Each row below holds a small network's activations on one input, seen along a few directions.
Each table varies a few parts of the input and shows all the possible inputs, shuffled.
A made-up example of a description, with smaller parts first: one of 4 places along a line, together with either a single point or one of 9 places along a line or (one of 2 separate values, together with one of 5 places around a ring).
Shared parts are said once, and a part with two or three values counts as separate values.

Rows:
x1: [  8  38 -15  -5  -2 -12  -5  -3 -10   0  -6  -9]
x2: [  4  25 -14 -10  11 -14  -6   0 -12   0 -12 -15]
x3: [  6 -22   3  -3 -18  13  -6  10  14 -18  16  17]
x4: [ -2  10  -8  35  53  30  38 -14  -2 103   4 -31]
x5: [ 14  30   0 -19  -8 -22  -5 -17 -18 -23 -11 -11]
x6: [  0 -22  25  -8 -21  -1  -7  -2   3 -33   4  22]
x7: [-24 -32   0  11 -10   6  -3  13  14   0  -9  12]
x8: [-13 -40  11  50  36  51  36   4  17  95  18  -8]
x9: [-14 -33   4   9   0   3   0  20  13  -8   1  10]
x10: [ -2  22 -14  -8  20 -20   1   2  -5   1 -15 -12]
x11: [ -1 -32   1   6  -8   8  -7  19   8  -5   6  17]
x12: [ 13  33  -5 -19  -2 -15  -7 -15 -10 -16  -2 -10]
x13: [ -8 -21   3  12 -23  11  -5  14   9 -15  15   7]
x14: [  2 -23  13  -2 -21   8  -7   4   8 -25  14  12]
x15: [ 15  35 -12 -14   2 -10  -6 -12 -11 -11  -2 -10]
x16: [-12  21 -19  -5   9 -16  -2  -5  -5   9 -24 -11]
x17: [ 13  31   6 -25  -1 -24  -7 -20 -14 -23 -10   0]
x18: [  2 -20  21  -5 -18   5  -3   2   2 -33  10  21]
The inputs of x9 and x10 match in every part but one. If x6 is changed in the same way as x9 into x10, which row does it become? -> x17
Describe the family of inputs behind these rows. -> one of 2 separate values, together with either a single point or one of 8 places along a line
Which other rows does x11 become when the choice among 2 separate values takes its other values? List them by row number. -> x2

Rows:
x19: [  7 -27  29  31  20  50  40 -16  -3  84  28 -12]
x20: [ -1  21  -5  21  55  29  39 -37 -13  89  -2 -32]
x21: [-24 -53  -2  19   8   9   9  38  34  16  -4  23]
x22: [  -1  -23   39  -23  -61  -14  -24    5    8 -101    5   31]
x23: [-18 -30 -20  26  14  -2  -3  26  16  26 -16  19]
x24: [  3  49 -15 -35 -17 -66 -24  -8 -33 -78 -36 -11]
x25: [ 21  53 -20 -33   9 -12  -5 -26 -18 -14   7 -12]
x26: [  8  -2  22  35  31  45  32 -34  -3  84  26 -21]
x27: [ 29  36  30 -44 -43 -22 -26 -41 -21 -74   6   6]
x28: [-15   7 -26  31  57  -5  35  -1 -17  93 -17 -35]
x29: [ 12  38 -24   0  34 -10   8 -13   2  40 -14 -32]
x30: [  5  28 -36  15  33 -26  12   4  -5  35 -20 -24]
x31: [  6 -36  13   0 -30  15  -7  20  16 -43  24  28]
x32: [-15  27 -37  -9  -5 -19 -17  38  -2 -24  -9   9]
x33: [ 19 -21  15  -6 -30  17 -19   5   8 -32  28  13]
x34: [-21 -31  13 -34 -45 -31 -29  22  11 -98 -26  32]
x35: [-41 -47  -2  43  41  20  19  28   4  84  -8  11]
x36: [ 14  41 -17  -4  28   1  17 -33  -5  41   5 -19]
x37: [ 10  61   3 -54 -23 -39 -22 -45 -27 -72 -11 -10]
x38: [-19 -40 -12 -11 -15  -5 -14  39  23 -37   0  26]
x39: [-22  32 -18 -33 -39 -46 -31  14 -16 -81 -31  11]
x40: [ 21  51 -26 -25  18 -20 -14  -5 -10 -19 -18 -24]
x41: [-11 -12 -20  -7  -4 -19 -24  37   0 -24  -8  33]
x42: [ 28  14   7  12   5  21  10 -33   6  33  24 -10]
x43: [ 15 -13  38 -27 -60  -9 -36 -14   0 -93   1  14]
x44: [-14 -52  34  49  13  56  23  -4  14  71  32 -11]
x45: [ -6 -46  21  33 -11  29  13  17  32   8  28  19]
x46: [-24 -71  30  57  14  58  36  10  22  57  21   2]
x47: [-50 -75   9  39  31  33  30  33  24  72   1   8]
x48: [ 14  42 -37 -15  16 -40  -8  12 -22 -19 -18 -13]
x49: [ 10  64   4 -52 -13 -52 -27 -17 -26 -70 -27 -12]
x50: [-19  10 -35  21  15  -2   5  30  12  28 -17  -1]
x51: [-13  -7   0 -30 -35 -44 -38  15 -13 -84 -36  36]
x52: [  9 -30  25  25 -10  29   3   3  21  21  32   8]
x53: [ 38   3   8 -18 -24  16  -6 -10  -3 -27  20   3]
x54: [ -6  22  -8  20  62  13  31 -11  -8  94 -13 -39]
x55: [ 30  12  33 -47 -55 -16 -20 -26 -18 -76   6  12]
x56: [ 36  27   3 -18 -13   8 -12 -26  -6 -21  25  -3]
x57: [ 28 -10  13   8  -6  26  18 -16   6  33  25  -1]
x58: [-44 -13 -28  42  36  22  25  22   6  82 -14 -20]
The inputs of x27 and x42 match in every part but one. If x49 is changed in the same way as x27 into x42, which row does it become? -> x29
Describe the family of inputs behind these rows. -> one of 4 places along a line, together with one of 10 places around a ring
Which other rows does x48 become when the place on the ring of 10 takes its other values? List them by row number. -> x25, x31, x32, x33, x38, x40, x41, x53, x56

Rows:
x59: [ -4  28 -27 -11   4 -18  -4  10   1 -15 -13 -12]
x60: [ -8  -9 -27  33  58  23  31  15  13  95   4 -15]
x61: [ -3 -22  13  -9 -21   1 -10   4  10 -34   3  26]
x62: [ 26  17  12 -16  -7  -5  -5 -25  -9 -20   9  -3]
x63: [  0   3  23  18  16  28  26 -30  -8  48   6 -23]
x64: [ -1  -3  -5  -3 -14 -17  -9   1  -6 -21 -10  10]
x65: [-11 -54   3  46  30  47  28  24  29  80  22   7]
x66: [ -5  29 -17 -16   8 -19  -5   5  -5 -10 -10   2]
x67: [ 20  26  -3  -9 -11   2  -6 -10  -3 -18  13 -13]
x68: [-26   9  -1  14  36   7  23  -9  -7  52 -16 -22]
x69: [  1  23  -6 -25   8 -27  -9  -2 -13 -19 -16  -7]
x70: [  0  23  -9 -21   7 -29 -10  -4  -6 -12 -17  -3]
x71: [  0  -4   2  -6 -15 -24 -12   0  -4 -21 -11   5]
x72: [ -1 -22  24 -16 -20  -5 -12   6   5 -41   4  18]
x73: [ -8 -35 -15  51  37  29  28  20  13  90   9  -7]
x74: [ 21  23   6 -11 -10   1  -4 -21  -7 -16  15  -1]
x75: [ -5  28 -23 -13   7 -13 -12   6  -6 -12 -15  -5]
x76: [ -4   0  -7  -1 -15 -15 -11   5  -6 -20  -2   7]
x77: [ -5 -17  11  -8 -23   5 -10  13  11 -33   9  25]
x78: [ -5   3 -10   2 -16  -9 -14  11  -5 -21  -7   4]
x79: [ -8 -19   6  -8 -23   8 -15  15  13 -31   5  15]
x80: [  3  -5   4  -8 -11 -24  -8   5 -12 -29 -12   3]
x81: [ -2 -26  17 -12 -19  -2 -12   5   7 -38   5  21]
x82: [ 28  19  16 -21  -9  -6  -7 -25 -14 -25   6  -6]
x83: [ -1  23 -18 -19   7 -21  -5  -3  -7 -12 -18   0]
x84: [ -6   4 -14   2 -15 -14 -12  16  -2 -21  -4  -3]
x85: [ 24  19   8 -17 -11  -3  -4 -22  -9 -16  10  -1]
x86: [-30 -38  29  25   7  31  21  -1  10  36   3  -1]
x87: [ 21  26   1  -9 -11   8  -9 -15  -6 -18   9  -4]
x88: [ 17 -13  -3  39  39  43  34  -6  12  92  26 -15]
x89: [ -5 -17   2  -2 -25   5  -7  18  19 -37   6  11]
x90: [-25 -19  10  29  13  13  20  -5  -7  45 -12 -15]
Describe the family of inputs behind these rows. -> one of 4 places along a line, together with either one of 2 separate values or one of 6 places along a line
The inputs of x76 and x77 match in every part but the place on the line of 4. If x71 is changed in the same way as x76 into x77, which row does it become? -> x81
Which other rows does x65 become when the choice among 2 separate values takes its other values? List them by row number. -> x86

Rows:
x91: [ 25  32   5 -31  -7  -5  -6 -20   3 -41  14  -3]
x92: [ 16 -36  37  31  -8  50  27 -19   8  23  33   2]
x93: [ -9 -13  27 -20 -34  -5 -21  17   3 -58  -5  21]
x94: [-26  -2 -19 -24  -7 -43 -14  35  -8 -46 -32  19]
x95: [ 17 -23  28 -19 -46   3 -22 -11   0 -52  14   9]
x96: [ 28  -4  31  13   3  44  26 -24   4  49  28  -4]
x97: [ -3 -52  28  23  -5  40   9  -8  15  28  25   2]
x98: [ 11   1   6  10  27  32  27 -13  17  42  23 -14]
x99: [-25 -46  20  27   1  26   5  13  19  25   8  14]
x100: [ 15   0 -24  27  26   6  13   8   8  51  14 -13]
x101: [  9  62 -11   6  56  -7  26 -54 -29  81  -8 -51]
x102: [-42 -34 -25  25  23 -16  13  36   6  35 -15   7]
x103: [ 29  -5  38 -11 -44  13  -9 -25  -7 -59  26  13]
x104: [ 26  94 -11 -36  22 -38  -3 -58 -47  -6 -23 -45]
x105: [-21  15 -33 -13  -7 -47 -24  18   3 -38 -34   7]
x106: [-34 -13 -26  27  30  -7   6  36  10  44 -27  -4]
x107: [-17  37 -42 -18  -4 -30 -16  21  -5 -37 -20  -1]
x108: [ 41  28  31 -27 -32   7 -11 -30 -11 -33  21   7]
x109: [-26   4 -43  22  28   7   6  29   2  51 -13  -8]
x110: [-18 -21   4 -20 -24 -20 -22  19   5 -57 -18  28]
x111: [ 32  30 -23 -19  -6 -25 -21   3  -8 -30   0  -1]
x112: [-27 -54   2  25   7  16   9  28  13  26 -12  15]
Describe the family of inputs behind these rows. -> one of 2 separate values, together with either a single point or one of 10 places around a ring
The inputs of x104 and x101 match in every part but the choice among 2 separate values. If x94 is changed in the same way as x104 into x101, which row does it become? -> x102
A walk changes only the place on the ring of 10. It starts at x111 and steps to x91. List the rest of the walk in order. -> x108, x103, x95, x93, x110, x94, x105, x107
Which other rows does x106 become when the choice among 2 separate values takes its other values? List them by row number. -> x105
